Each row below holds a small network's activations on one input, seen along a few directions.
In each table, some parts of the input vary, and every possible input appears once, in random order.
Descriptions start from the smaller parts, as in this example, which fits no table here: one of 5 places around a ring, together with either a single point or (one of 2 separate values, together with one of 4 places along a line) or one of 9 places around a ring.
Shared parts are said once, and a part with two or three values counts as separate values.
(in the rows, 128 means zero)

Other details of the inputs shift rows strongly along two fixed directions, in all tables alike. That doesn't count.

Table:
row 1: [100 106 172 163 153 164 127 141  94 117 167]
row 2: [128 103 104  91 121 150 181  90 142 144 102]
row 3: [123 117 128 118 139 139 147 122 131 114 115]
row 4: [ 94 158 186 153 161 152 109 170  92  96 167]
row 5: [125 119 108 118 155 131 148  99 125 131 136]
row 6: [157 150 118 152  88  54  57 171 185 116  97]
row 7: [131 121 138 121 153 125 139 108 135 121 130]
row 8: [117 126 133 105 168 146 157 118 110 137 149]
row 9: [115 128 129 119 112 153 138 114 114 138 116]
row 10: [126 166 107 183  89  93  55 178 139 109 107]
row 11: [134 127  55 152 102  97  89 144 161 113  78]
row 12: [151 147 109 163  94  70  65 182 137 119 137]
row 13: [151  95 119  93 119 127 162 114 146 147 123]
row 14: [119  78  95 129 119 158 179  88 108 163 131]
row 15: [122 132 152 119 126 144 151 130 135 120 130]
row 16: [123 110 100  90 115 159 173  84 120 152 111]
row 17: [150 109  70  90  96  96 139  96 153 161  99]
row 18: [130 135 170 119 123 132 121 149 105 131 167]
row 19: [102 148 204 143 140 165 119 153 108 115 142]
row 20: [134 132 142 103 133 127 147 118 144 139 124]
row 21: [168 108  77 134  98  68  90 154 179 111  93]
row 22: [102 153 167 140 142 155 139 144  81 122 162]
row 23: [119 154 171 132 135 129 119 123 112 125 161]
row 24: [117  96 131 139 104 146 140 108 123 142 135]
row 25: [104 160 216 147 142 158 110 165 107 109 153]
row 26: [139 167 123 165 104  64  54 179 138 123 128]
row 27: [142 119  94 105 142 149 167  79 106 169 129]
row 28: [138 171 107 159 103  69  66 166 146 119 127]
row 29: [154 106  64  97 122  96 144 101 174 136  82]
row 30: [139 156  97 155 109  80  92 134 143 129 127]
row 31: [ 99 149 176 146 164 160 117 158  93 104 156]
row 32: [132  85 113 157 113 120 115 125 149 118 109]
row 33: [115 130 136 105 122 155 164 109 111 130 141]
row 34: [128 122 167 114 161 128 134 136 116 125 137]
row 35: [128 137 166 124 142 131 141 114 134 130 142]
row 36: [132 107 122 116 150 131 139 140 115 128 149]
row 37: [112 129 138 106 123 153 156 108 108 133 133]
row 38: [147 171 123 185 124  78  26 178 152  94 125]
row 39: [102 161 175 149 143 156 122 155  80 121 158]
row 40: [111 135 136 131 150 148 141 141 113 108 148]
row 41: [172 135  77 137  92  79  85 120 187 132  79]
row 42: [138 117  42 112  97 118 161 100 144 146 101]
row 43: [132 121 111  80 125 136 172  87 125 156 126]
row 44: [115 138 166 130 165 130 117 154 101 122 159]
row 45: [106 116 211 166 131 158 122 147 113 120 160]
row 46: [147 118 101  92 127 146 160  72 124 163 120]
row 47: [135 105  81 126 114 122 128 117 157 122  75]
row 48: [135 138 176 134 167 147 117 128 113 118 147]
row 49: [128  94 101  96 143 155 175  93 132 135  99]
row 50: [129  97  98  94 138 149 185  95 140 128 109]
Each input here is: one of 5 places around a ring, together with either a single point or one of 4 places along a line or one of 5 places along a line.
Changing only the place on the ring of 5 turns row 3 into row 2. The same change can be made to row 7. Which row results?
> row 35
Changing only the place on the ring of 5 turns row 9 into row 10. The same change can be made to row 43. Which row results?
> row 28
List by row number the other rows that have the place on the ring of 5 in common with row 38.
> row 1, row 4, row 5, row 8, row 11, row 31, row 36, row 40, row 44
Change only the place on the ring of 5 in row 14. List by row number the other rows that result.
> row 1, row 24, row 32, row 45
A walk changes only the place on the ring of 5. It starts at row 31 and steps to row 49. List the rest of the walk in order.
> row 25, row 16, row 39

Table:
row 51: [140 141 118 112 133 122 125 129 130 133 125]
row 52: [123 175 196 172 139  93  56 188 124  96 154]
row 53: [117 115 113 117 138 156 158 100 110 139 127]
row 54: [161 138  56 141  86  53  81 129 196 121  77]
row 55: [125 102 129  94 137 163 186  88 120 149 121]
row 56: [132 119 128 128 118 127 129 124 130 138 128]
row 57: [131 120 142 130 125 132 129 134 133 125 131]
row 58: [125 111 118 119 129 144 149 109 113 145 137]
row 59: [121 121 127 128 128 136 134 127 137 122 115]
row 60: [113 175 177 203 122  98  35 205 121  88 157]
row 61: [126 109 123 127 127 132 132 131 135 120 121]
row 62: [123 116 104 119 133 151 160 101 116 140 121]
row 63: [126 132 152 146 119 117 101 155 142 121 132]
row 64: [135 133 122 113 134 123 142 110 137 133 131]
row 65: [126 114 120 135 123 123 121 139 144 120 117]
row 66: [125 111 133 104 131 153 161 102 127 139 123]
row 67: [132 155 157 147 131 100  91 154 136 109 150]
row 68: [138 133  56 116  76  90 118 133 162 130  90]
row 69: [132 152 158 150 132  97  88 153 138 109 145]
row 70: [129 121 130 101 148 137 161  97 124 144 125]
row 71: [103 139 226 133 161 174 134 143  74 124 187]
row 72: [ 95 172 241 179 156 149  86 187  75 107 197]
row 73: [114 109 146 124 152 164 160 120 101 126 144]
row 74: [128 168 167 138 140 121 100 159 119 113 154]
row 75: [129 130 130 127 119 132 130 120 129 135 124]
row 76: [122 111 111 120 135 149 159 106 121 130 115]
row 77: [124 118 111 138 127 130 127 125 119 127 129]
row 78: [127 108 114 118 128 142 159 105 112 149 130]
row 79: [114 124 127 103 123 139 162 132 106 138 142]
row 80: [124 120 125 126 126 136 132 125 136 118 115]
row 81: [113 151 158 163 129 127  88 162 125  95 137]
row 82: [126 120 123 127 126 136 138 124 136 121 113]
row 83: [130  95 119 103 128 145 162 102 131 143 121]
row 84: [126 133 112 136 115 124 120 122 132 137 121]
row 85: [135 112 120  97 149 132 158 103 122 148 123]
row 86: [135 128 124 127 115 131 133 117 130 135 120]
row 87: [120  99 114 116 142 154 161 109 117 132 128]
row 88: [117 125 121 134 132 138 134 126 127 121 120]
row 89: [138 137 119 110 133 125 142 115 134 134 133]
row 90: [130 124 123 126 115 125 124 125 147 130 113]
row 91: [126 119 112 140 128 130 133 127 119 129 128]
row 92: [140 121 117 133 110 117 122 127 137 134 120]
row 93: [167 140  52 136  87  54  75 147 185 121  89]
row 94: [120 129 136 125 134 151 149 113 106 140 138]
row 95: [134 144 146 127 141 114 104 152 123 125 136]
row 96: [128 130 144 106 152 138 148 113 117 141 129]
row 97: [119 129 113 135 128 136 133 120 121 132 122]
row 98: [132 143 151 122 143 124 127 136 121 125 156]
row 99: [125  98 124 112 139 151 167 112 123 133 124]
row 100: [128 115 129 107 128 152 158  97 118 144 127]
row 101: [146 129 110 106 135 120 133 126 130 138 127]
row 102: [132 150 146 124 140 120 109 142 122 124 131]
row 103: [157 118  23 164  68  50  61 149 203 108  64]
row 104: [125 129 118 130 119 133 128 116 122 135 125]
What is each input in this table made of?
> one of 2 separate values, together with either a single point or one of 8 places around a ring or (one of 3 separate values, together with one of 6 places around a ring)
Changing only the choice among 2 separate values turns row 62 into row 91. The same change can be made to row 100. Which row results?
> row 71
Changing only the choice among 2 separate values turns row 87 into row 81. The same change can be made to row 93. Which row results?
> row 74
Change only the place on the ring of 8 in row 69. List by row number the other rows that result.
> row 52, row 67, row 85, row 93, row 95, row 98, row 101
Change only the choice among 2 separate values in row 101. List by row number the other rows that result.
> row 51
Change only the choice among 3 separate values in row 90. List by row number the other rows that result.
> row 55, row 66

Table:
row 105: [133 157 145 164 117  98  68 158 124 119 160]
row 106: [130 112  68 131  91 114 133 115 170 123  93]
row 107: [152 176 133 170 107  56  42 169 171 104 112]
row 108: [ 97 170 190 179 120 128  70 180 116  83 152]
row 109: [135 116  96 148 107 119 129 117 158 119 106]
row 110: [131 126 169  91 148 153 170 120  99 145 152]
row 111: [133 100 131  76 143 137 194  93 116 161 134]
row 112: [122 124  84 140  94 115 106 128 145 123  91]
row 113: [146 126  61 103 100  74 124 106 180 141  83]
row 114: [107 112 168 135 147 166 133 126  91 124 147]
row 115: [148 168 173 157 122  94  46 182 146  97 144]
row 116: [125 144 130 175  88  94  63 178 136  99 113]
row 117: [ 97 111 147 111 148 184 173 112  94 149 137]
row 118: [129 179 118 167  94  82  57 166 140 116 137]
row 119: [136 111 152  68 147 173 200  94  98 157 145]
row 120: [129 106  71 128 117 126 130 118 135 126  94]
row 121: [106  91 117  93 145 188 209  84 111 157 128]
row 122: [113 152 217 124 180 145 145 125  94 129 171]
row 123: [119  85 118 102 151 186 210  73 110 161 123]
row 124: [136 100  96 140 113 123 121 125 151 130 109]
row 125: [ 97 124 172 133 169 180 149 140  78 130 154]
row 126: [147 111  43  76 104 100 156  81 175 157  78]
row 127: [121 136 124 117 154 147 156 117  90 142 162]
row 128: [105 116 169 129 134 165 155 128  95 119 152]
row 129: [100 130 201 144 144 166 144 153  94 110 173]
row 130: [109 113 143 128 154 166 167 123 106 117 147]
row 131: [121 151 149 185  98  98  55 195 133 103 125]
row 132: [138  93  70 124  97 121 151 117 153 142  98]
row 133: [115 163 174 191 115 113  61 172 129  85 138]
row 134: [100 121 180 134 162 185 156 120  83 142 148]
row 135: [113 146 211 113 158 147 143 148  90 131 178]
row 136: [110 153 193 184 127 124  62 179 117  83 158]
row 137: [135 116 148  79 166 167 198  72 104 160 137]
row 138: [135 173 151 130 115 111  85 155 139 110 129]
row 139: [157 114  33 113  97 100 147  74 152 166  95]
row 140: [115 153 154 182 129 117  73 190 128  94 141]
row 141: [130 158 148 140 150  91  93 164 133 108 140]
row 142: [122 146 154 187 113 104  44 187 135 101 129]
row 143: [131 112  74 136 114 118 126 120 145 112 100]
row 144: [165 104  53 112 104  61 111 108 191 140  84]
row 145: [121 126 139  75 149 162 182  92 113 151 135]
row 146: [156 110  37 110  82  92 140  98 149 160 103]
row 147: [178 129  49 110  91  83 112 100 187 139  71]
row 148: [131 116 130  74 176 164 194  95  99 147 142]
row 149: [130 118 157 101 160 138 148 112 119 141 152]
row 150: [122 164 173 136 161 114  98 168 115 105 157]
row 151: [176  99  38  99  96  77 121  95 190 147  75]
row 152: [112 107 140 124 143 170 164  96  97 140 125]
row 153: [107 109 180 132 156 175 158 123 100 121 165]
row 154: [174 120  26  97 105  87 125 109 177 134  74]
Changing only one part turns row 113 into row 144. The same change can be made to row 145. Which row results?
> row 151
What is each input in this table made of?
> one of 5 separate values, together with either a single point or one of 4 places along a line or one of 5 places around a ring

Table:
row 155: [119 102 148 140 140 152 140 120 109 132 142]
row 156: [133 122  66 125  94 113 122 130 148 130  94]
row 157: [ 86 130 207 142 156 172 146 154  67 124 189]
row 158: [151 127  78 102 152 107 133 111 139 131 111]
row 159: [135  94 105 134 122 138 135 110 131 137 115]
row 160: [139 134 162 102 118 131 137 114 133 141 130]
row 161: [154  81  94  71 126 124 190  83 160 158  96]
row 162: [122 181 161 181 104 105  42 206 125  86 134]
row 163: [148 111  74  64 117 130 186  52 132 186 113]
row 164: [134  93 135  68 142 150 188  83 144 149 111]
row 165: [110 119 105 117 125 145 163 100 126 132 115]
row 166: [119 149 178 168 141 146  95 152 117 105 142]
row 167: [143  96  76 147 101 111 114 116 155 132  98]
row 168: [126 140 132  84 171 149 172  88  88 162 159]
row 169: [118 132 131 164 121 116 103 135 142 111 122]
row 170: [119 130 200 102 187 160 153 137 104 111 158]
row 171: [162 174  78 157 102  42  57 160 161 126 122]
row 172: [109 133 183 147 156 170 134 129 100 118 152]
row 173: [135 133  83 173  75  66  60 173 166 111 103]
row 174: [ 98 140 175 130 145 163 138 152  83 118 158]
row 175: [112 162 244 124 146 152 117 146  99 128 176]
row 176: [116 149 204 132 145 145 143 153 107  96 202]
row 177: [173 158  63 136  66  48  65 132 178 137  91]
row 178: [128 126 133 143 118 136 112 151 115 125 135]
row 179: [112 144 183 103 199 161 151 126  82 129 173]
row 180: [116 121 187 149 152 170 129 138  92 122 158]
row 181: [110 117 147 133 147 158 155 106 118 131 136]
row 182: [152  80  93  62 127 137 194  71 161 154  87]
row 183: [139 153  82 164  78  78  58 177 162 103  94]
row 184: [145 111 130  83 123 133 176  90 135 166 127]
row 185: [133 159  95 167  89  92  66 160 165  99  93]
row 186: [152 143 104 112 106  97 128 113 138 158 130]
row 187: [119 160 162 193 104  99  41 204 126  92 147]
row 188: [135 147  63 163  77  73  74 146 183 106  77]
row 189: [130 102  96 121 115 139 144 121 121 140 120]
row 190: [100 118 193 152 156 163 136 137  92 124 167]
row 191: [147  69  66  50 156 140 206  63 157 155  85]
row 192: [150 109  76  87 162 120 171  98 132 151 121]
row 193: [125 183 183 136 163 121  98 151  88 121 178]
row 194: [152  89  87  80 152 120 178 100 154 143 104]
row 195: [101 127 188 143 147 162 129 157  80 120 173]
row 196: [122  90 108 137 123 133 146 107 129 138 123]
row 197: [131 151  82 166  78  70  63 176 165 105  96]
row 198: [115 113 142 133 145 158 153 106 117 130 133]
row 199: [137 112  80 144 108 119 120 108 161 128  94]
row 200: [126 123 103 112 125 154 156 103 128 133 105]
row 201: [107 177 161 187 105  93  50 206 124  86 143]
row 202: [ 96 149 182 137 153 175 141 135  92 116 154]
row 203: [128 107  68 107 114 137 163  88 143 138  90]
What is each input in this table made of?
> either a single point or (one of 3 separate values, together with one of 6 places around a ring) or (one of 5 places around a ring, together with one of 6 places along a line)
Change only the choice among 3 separate values in row 191. List by row number the other rows that result.
> row 170, row 194
Change only the choice among 3 separate values in row 168. List by row number the other rows that result.
> row 171, row 193

Table:
row 204: [143  79  81  90 149 139 194  62 154 143 100]
row 205: [122 189 178 152 120 122  77 179 102 104 158]
row 206: [110 148 165 114 164 147 155 105 103 135 153]
row 207: [107 144 209 139 134 144 115 187  96 109 172]
row 208: [151  86  92  85 142 141 176  58 141 167  91]
row 209: [144 108 118 123 131 120 120 124 121 151 135]
row 210: [136 107  47 188  74 103  64 138 166 122  61]
row 211: [128 124 133 138 146 123 124 153 118 112 148]
row 212: [132  91 100  79 170 162 200  71 140 136 109]
row 213: [125 155  93 107 139 116 133 124 128 127 114]
row 214: [116 134 190 110 148 176 173  89  90 151 172]
row 215: [158 166  86 160  64  57  55 136 192 112  87]
row 216: [145  71  77  98 140 133 189  77 142 153 123]
row 217: [119 163 204 151 129 141 109 146  93 128 183]
row 218: [142 136 118 176 112  73  61 181 153  95 141]
row 219: [153  68  56  96 131 122 184  61 167 150  96]
row 220: [145 125  61 127 104  80 121 112 151 148 113]
row 221: [124 115 168 104 169 173 164 119  76 153 163]
row 222: [104 160 184 146 152 126 107 167  77 122 191]
row 223: [166 133  98 166  94  59  48 143 183 126  92]
row 224: [159 141 119 175  98  64  41 164 162 121 116]
row 225: [130 184 160 145 110 114  81 146 143 107 128]
row 226: [140 158 160 148 139 109  67 155 145 110 112]
row 227: [ 57 122 180 143 175 223 190 112  41 137 170]
row 228: [138 119 119 140  87  90  99 164 154 120 123]
row 229: [137 133 114 130  95  98 101 168 156 109 102]
row 230: [144  70  76  82 101 127 188  71 168 160  88]
row 231: [ 98 158 183  96 188 174 173 109  85 133 162]
row 232: [157  91  56  73 136 139 171  74 147 161  74]
row 233: [152  99  44  79  99 131 185  74 133 171 104]
row 234: [109 177 159 136 152 123 106 169  91 110 158]
row 235: [112 138 160 118 157 142 153 106 103 144 162]
row 236: [133 123 121 114 113 134 146 110 109 151 151]
row 237: [130 157 143 150  96  90  66 192 166  89 105]
row 238: [129 189 163 149 114 116  77 165 128 102 138]
row 239: [122 157 195 141 165 144  93 172  87 114 158]
row 240: [ 69 103 201 151 132 210 156 144  77 107 152]
row 241: [142 139 103 141 133 100  97 156 164  92 106]
row 242: [119 120 153 103 128 143 153 125 145 123 112]
row 243: [107  83  76 174 118 151 131 122 138 101 101]
row 244: [149  77  67  96  90 108 165  97 166 155  94]
row 245: [101 119 112 160  98 177 146 107 103 136 121]
row 246: [136 155  79 143 104  75  87 161 139 122 119]
row 247: [111 119 166 107 186 174 174 132  89 119 163]
row 248: [111 126 192 118 134 149 147 131 127 121 138]
Changing only one part turns row 217 into row 220. The same change can be made to row 214. Which row results?
> row 235
Changing only one part turns row 239 into row 229. The same change can be made to row 223. Which row results?
> row 230
What is each input in this table made of?
> one of 5 separate values, together with either a single point or one of 8 places around a ring
Change only the choice among 5 separate values in row 236. List by row number the other rows that result.
> row 209, row 218, row 222, row 228
Change only the choice among 5 separate values in row 212. List by row number the other rows that result.
> row 225, row 226, row 231, row 242
